A small network was trained on invented records. Each row is its activation on one of them, seen along a few directions.
Each row is followed by the record's values for the fields M, V, L, S.
The largest differences between rows may come from other fields.
Strong random noise was added to every row along 10 fixed directions; ignore it. To show where, here is one row again and again, with new noise each time:
[  28   13   18   67  -85  -23  454  563   87  904 -170  -27  358  180
 -157  362   59 -128  249 -120   76   55]
[-242  232 -195  -77  400   40  205  332 -211  633  -52   -6  189   -5
 -278 -103  259  429  -56 -195  400  521]
[  13 -146   84   14 -464    0  103  423  527  159  -21   12  -60  150
   -2  261   64 -370  319  117 -209 -543]
[ 100  474  -21 -561    5  218  -66  359  350 -179  683   25 -270   38
 -158  -76  -70  186 -105 -291 -155 -235]
[  26  -94 -111   94  143 -204 -140  -97 -140 -215 -295  -67   93 -145
   56 -191  248   11   38  288  176  231]
[-232  -86 -240  -21 -107 -145   -6  281   11 -203  -79 -133  172  338
 -188 -293 -135  -16  -41  227  193    5]
[-358  266 -225 -118   19  109 -163  335   60   28   28  188 -414 -274
 -260 -370  532  275    6  113  581  145]
[  11 -293  361  428  -92   13   38  -20   95 -484 -117   17   43  260
 -283   42 -163  -51  122 -104 -254 -189]
[ 264  194   96 -486  145   73   52  560  197 -420  408  132 -338 -173
 -421   -5  -69  171  211  223  179 -514]
[-262 -102  -75 -107   28   73 -151   54  284 -256  127 -149   22  304
 -208 -196  -26  169  -60  -26 -274 -155]
[-382  -67 -166   62   58  182 -123  161  285  503  116  -90  198   93
  -75  -10  182  221 -220 -326  -73  143]
[ 109 -177  164  294 -374  385  -13  706  142  415  261   62  446   53
 -797  160 -352 -183 -272 -218  219 -169]

[-249  -44  151  461   12  186 -125   46   84  218  -59  366 -292 -474
   35  105  267  248 -135 -441  376   68] -> M is m1, V is v2, L is l2, S is s2
[ 130  230 -434 -255  112  -68 -507 -314 -193 -154  -89 -323  256 -180
   -9 -546  588  -67 -214  440   56  625] -> M is m2, V is v1, L is l2, S is s1
[ 150 -327  -36  134 -350   42 -110  248   82  367  -68  -91  480  -23
 -129  134 -305 -400 -202  162  -13 -101] -> M is m1, V is v2, L is l1, S is s1
[-229  -25  426  581 -172  -15  282   53  -18 -334 -114  383 -387  131
   48  131 -277  134   78 -591  148 -125] -> M is m1, V is v2, L is l1, S is s2
[ 266  319 -198 -372  -97   51 -113  300 -247   26   -3  -44   70 -179
 -468 -298  112 -116  -44  435  388  168] -> M is m3, V is v2, L is l1, S is s2
[-168 -421  183  588  -94 -245  128 -199    7 -383 -607  -31  -57  234
   60   94  245 -159  478  286  -66 -173] -> M is m2, V is v3, L is l1, S is s2
[-333   96 -107 -217 -687  103  113  118  411  381 -289  -27 -227  385
  -92  -38  185 -309  297  124 -302 -352] -> M is m1, V is v2, L is l1, S is s3
[ 350 -272  582  129  501  -72  251 -570 -194 -486 -590   54 -200 -125
 -255  302  115  261  624  189 -486 -312] -> M is m1, V is v2, L is l2, S is s3
[  44  -43  380   78   89  194   57  -81   62 -225   42   50 -234   97
 -401   30  151   66  255    6 -341 -119] -> M is m3, V is v3, L is l1, S is s1
[ -19  -30  169   91   89  171  236   16 -219 -113   44  108 -318   31
 -424   85   78   22  367  332  209 -246] -> M is m2, V is v3, L is l2, S is s3
[  75 -442  -48  442   59 -386   -1 -131 -292 -357 -442 -100  329   26
  184  -52 -104 -191   48  395  279  124] -> M is m3, V is v3, L is l2, S is s1
[-454  229   -8   62   26 -138  150  -74  -78 -667  239  108 -364  502
  225 -357 -415  291 -163 -450   31  123] -> M is m1, V is v2, L is l2, S is s1
[-437 -128 -156  327 -150 -145 -203  -51   79 -233  -55  172 -198  -90
  449 -186  -88   98 -300 -236  354   55] -> M is m1, V is v2, L is l1, S is s2
[ 193 -202   11 -167  532 -200   92 -370 -221 -111 -196  -36  -40 -304
  281  217   26  210  222  335    2 -136] -> M is m3, V is v2, L is l1, S is s3
[ 728  204  663  563  -14   61  227   78 -176 -433   89  206   46 -183
 -224  395  -14 -131  176 -514   44   54] -> M is m2, V is v1, L is l2, S is s2
[  57  516  -99 -108  475  -66  169   24 -164  272  305  131 -113 -274
  420   98  256  438 -121 -581  347  466] -> M is m3, V is v3, L is l2, S is s3
[ 621   21  111   18   44 -230  172  219 -307 -474  159  -39  297  -11
   14  202 -572 -231   -1  139  221 -149] -> M is m3, V is v3, L is l1, S is s2
[-330 -300  -46  325  103 -181  -47   -3   16 -183 -165  171 -196 -177
  331  -20   35  133  -16   14  347  -36] -> M is m1, V is v2, L is l2, S is s1
[-313   10   79  329 -211  136   41  -60  239  285   88   90  -35  180
  225  164  -79   47 -165 -639 -175    4] -> M is m1, V is v2, L is l2, S is s2
[  86  128   16 -125  290  -45  191  206  -96  114 -104  171 -244 -338
 -112  102  346  243  309  159  417  -64] -> M is m3, V is v3, L is l2, S is s3
[ 337  -10 -216 -196  -30 -290   -3  265  107 -229  629 -200  452  188
  633  161 -752 -257 -416 -182  -26 -107] -> M is m3, V is v3, L is l2, S is s1
[ 338  369   41   60 -563  207 -183 -235 -115  403   30   52   96 -245
  158   25   80 -509 -275 -237 -103  374] -> M is m1, V is v2, L is l1, S is s3
[-277 -242  105  218  367   -8   53   43  266  -82  234  -22   72  176
  178  207 -122  407  -91 -505 -191 -105] -> M is m3, V is v3, L is l1, S is s1
[  98 -277  121  300  139   77 -116  -44   44 -112   77   47  105 -233
  -32  206   -8   83  -74  -87  108 -161] -> M is m3, V is v3, L is l2, S is s3
[ 360  -66  333  168   64  146 -391 -474 -104 -803  120   -8   50 -136
 -234 -169 -235   41 -298 -169 -361   42] -> M is m1, V is v2, L is l2, S is s1
[ 553  447  177 -330 -387  371 -248 -351 -498 -151 -192   22 -292 -296
 -851 -481  480 -514  212  827  -87  333] -> M is m3, V is v3, L is l2, S is s4
[  97 -356 -103 -340  653 -283 -123 -160  193 -198 -148  -60  -77 -448
  434  231  126  364  209  355 -120 -409] -> M is m1, V is v2, L is l1, S is s2
[  23  -29   20  -72  389  334 -445 -373 -151   51   56 -117  196 -275
 -460 -269  230  341 -372  -66 -213  427] -> M is m3, V is v2, L is l2, S is s1
[ 232   71   32  -38 -615   65   62  593  366  360  340  146  -77 -122
  157  309  -76 -585   67   56  129 -388] -> M is m3, V is v2, L is l1, S is s1
[ 168   30  357  -47  -39 -122  251 -215  110  -40 -542  118 -462  -90
   62  213  463 -139  727  290 -395 -265] -> M is m1, V is v2, L is l1, S is s2
[-287 -271 -316  153 -261  116 -299  308  -34  519 -451   20  291 -282
 -442 -224  131  -22 -258  304  564   80] -> M is m1, V is v2, L is l1, S is s2
[-381  173 -264  303   33 -126  165  -12 -182  434   29  197 -160 -156
  641  111  134  154 -160 -380  677  311] -> M is m3, V is v2, L is l1, S is s3
[ -30  224   15  -13 -529   39  -24 -126  193  -22 -207  -98 -155  307
  -52 -151  433 -407  297  157 -366   29] -> M is m3, V is v3, L is l1, S is s1
[ -41   53  -82  183  -62  128 -414 -139  -13 -204  227  -24   85 -128
    7 -263   81    2 -431 -191   70  321] -> M is m3, V is v3, L is l2, S is s1

Which values does each new row have?
[ 124  -17  -42 -327 -396 -212  -11   34   63 -625 -235  118 -582 -100
   33 -198   79 -405  482  901  144 -586] -> M is m1, V is v2, L is l2, S is s3
[  -5   43 -136 -129 -219  -83    4  -90   -8  -38   -5  -12  -95   45
  225  -38  -47 -219   51  217    9 -100] -> M is m3, V is v2, L is l1, S is s3
[ 171  680 -212 -145 -806   69    5 -111 -305  165  -53   44 -166   86
   56 -321  122 -605  -79  120  271  376] -> M is m3, V is v2, L is l2, S is s3
[-210  236  -74 -291  161  147   20 -133  -17   69   38  -10 -231   88
 -195 -173  150  287   52  -33 -114   46] -> M is m1, V is v2, L is l2, S is s3
[ -82 -195 -137  196   39 -402  310  210  -13 -162   -4 -168  396  515
  407  148 -532  -48  -36 -164   73  -60] -> M is m3, V is v3, L is l2, S is s2
[ 356  225   23   -6 -247 -174  103  175  140 -122  117  -29  -10   19
  325  179  114 -361  190   -2   -7  -92] -> M is m2, V is v3, L is l2, S is s2
[-204  239 -147 -103   96   93 -431 -160  128 -380  338  156 -464 -397
  299 -272  254  284 -321 -215  234   89] -> M is m3, V is v2, L is l1, S is s2
[ 176 -224  270  160  325  131   74  -19 -211 -160 -205 -157  368  212
 -799  -11  -75  218  107   94 -190   44] -> M is m3, V is v3, L is l2, S is s2
[-423 -138 -288 -127 -249   88  -38   75  336  380   51  -64   13  176
  199  103 -155   33 -131 -107  -31 -353] -> M is m1, V is v2, L is l1, S is s3
[ 204  328  -88 -157 -414 -100  376  497   73  555  319  191  -61  -64
  506  373 -336 -385  -10 -224  345 -153] -> M is m1, V is v2, L is l2, S is s3
[  88 -145 -448 -222 -346 -192  133  333 -138  410 -405 -301  516  246
 -239  -49  -87 -445  175  783  311 -147] -> M is m3, V is v3, L is l2, S is s3
[  74  145   90 -142  397  -74  191  -79 -282  131 -486  -47  113   23
 -405 -140  247  355  209   33  -39  353] -> M is m1, V is v2, L is l2, S is s2
[-257 -262 -407 -142 -325  -76 -396 -379  158  -54 -109 -242   65   88
  365 -252   59 -328 -162  499 -197  -96] -> M is m3, V is v2, L is l1, S is s3
[-128  206 -105 -352 -100   23  155  152  228   37   78  -55 -277  248
  -86  -49  213   10  318  180 -107 -275] -> M is m3, V is v3, L is l2, S is s3
[ 100  -19  319   72  288  -94  359   81 -176 -266 -197  101  -12  160
 -268  143 -347  315  200 -230  -45 -130] -> M is m1, V is v2, L is l1, S is s2
[ -97 -290 -260 -206  268 -139  -58   64  105   91  181 -209  327   79
  279   90 -337  131 -222   64  -46 -135] -> M is m3, V is v2, L is l1, S is s1
[-351  -22  -62   22 -191   64  -56 -250   89 -158  -39   -7 -174  255
   86 -133 -122   63  -84 -139 -165 -105] -> M is m1, V is v2, L is l1, S is s3
